Each row below holds a small network's activations on one input, seen along a few directions.
Each table varies a few parts of the input and shows all the possible inputs, shuffled.
A made-up example of a description, with smaller parts first: values(2) and (point or line(9) or (line(4) and ring(8))).
Shared parts are said once, and a part with two or three values counts as separate values.

Other details of the inputs shift rows strongly along three fixed directions, in all tables alike. That doesn't count.

Table:
r1: [-15 -24  21  31  -4 -12  -1  49  -9 -12  15  25   7]
r2: [-11   3 -26  -5  -3 -17  34 -23  -5  14 -27 -21   3]
r3: [  6   5  17  -9  -1 -10 -50  -2  -2   8  38   4  23]
r4: [ 31   6   2 -11  14  69  13   7  29 -24 -37  29 -42]
r5: [  0  -6 -11  13   2 -18  33   4 -13   1 -14 -11  -5]
r6: [ 22  19  -2 -46   7  75 -47 -30  41  -3 -18  11 -10]
r7: [ 33   5  -4 -15  21  71  15   1  36 -34 -45  27 -46]
r8: [-10 -16  15  31  -2  -6   6  44   3 -19  12  26   3]
r9: [ 14  -9  24  25   1  -8   8  30 -12 -10  22  19  -3]
r10: [ -1  13  -6 -17  -4  -9 -49 -25   2  22  27 -20  29]
r11: [  4 -16  29  17   2 -24   7  35 -24  -7  24  23   2]
r12: [  0   1 -14   5   6 -14  44  -2   0  -7 -16   0  -8]
r13: [-31   6  -8 -20 -13   7 -60 -18  18  14  13 -19  23]
r14: [  9 -14  28  21   1  -7   8  33 -20  -5  16  23  -3]
r15: [-16   7 -26  -1  -8 -17  32 -27  -7  10 -21 -35 -11]
r16: [-20   8 -25 -10  -5 -24  33 -27  -6   6 -21 -29  -8]
r17: [ 11 -15  24  22   2  -7   5  31 -18  -6  17  18  -4]
r18: [ -9  12   1 -24 -10  -5 -55 -29  -3  20  24 -27  18]
r19: [-11   1 -31   0   2 -27  34 -21  -9  10 -26 -26   1]
r20: [  8   7  18  -9  -3   6 -48  -2   2  13  36   7  22]
r21: [-13   8 -28  -1  -5 -22  37 -27  -4  11 -19 -22   7]
Each input here is: values(3) and (point or ring(6)).
The inputs of r16 and r11 match in every part but the values(3) part. If r6 is changed in the same way as r16 into r11, which row does it become? -> r2

Table:
r22: [  3  -4  43 -12  13  17 -77  41  32 -33  57  63  24]
r23: [ 53  -6  -3  10  25  17  60   3 -18 -15 -38  10 -34]
r24: [ 75  16  34 -25  22  79 -67   2  15  -3  30  35 -17]
r25: [ 25   9  35  16  -4 -27  45  17 -20 -30  18  23 -36]
r26: [ -2 -41  55  30  -8  -5 -49  61 -42  -3  34  21   3]
r27: [ -3   8 -21  25   3   9  58  19  39 -43 -29  31 -18]
r28: [ 35   0  66  22  -5 -19 -13  27 -30 -12  69  24 -10]
r29: [ 17  16 -21 -45  13  -1   3 -61 -16  47 -22 -26  21]
r30: [-42  -9 -25  51 -17 -95  24  12 -31  31  36 -38  44]
r31: [-54   3   4 -36 -15 -23 -54 -22  -1   9  14 -28   9]
r32: [  0  33 -50 -34   1  56 -53 -57  71  14  -8 -20  34]
r33: [ 12 -22 -22  16  19  20  62  28  16  -7 -50  37   6]
r34: [-12   0 -31 -62   2  68 -58 -52  24  43 -45 -22  19]
r35: [-39   1 -53   9 -15 -12  36 -28  -9  28 -45 -63 -15]
r36: [-52  -1  22  11 -39 -47 -48   0 -31  26  53 -44  25]
r37: [-65   6  -9  10 -36 -60  16 -15 -21   9  -2 -45  -5]
r38: [ 29  11   5 -19  20   4  63  -1   2 -41 -28  21 -50]
r39: [ 20 -21 -29  33  20  17  51  28  19 -21 -47  21  -2]
What do these inputs look like to the network? -> values(3) and line(6)
The inputs of r24 and r35 match in every part but the values(3) part. If r28 is changed in the same way as r24 into r35, which row does it become? -> r36
Change only the values(3) part in r31. List by row number the other rows that result. -> r22, r38
Change only the values(3) part in r33. List by row number the other rows that result. -> r29, r34
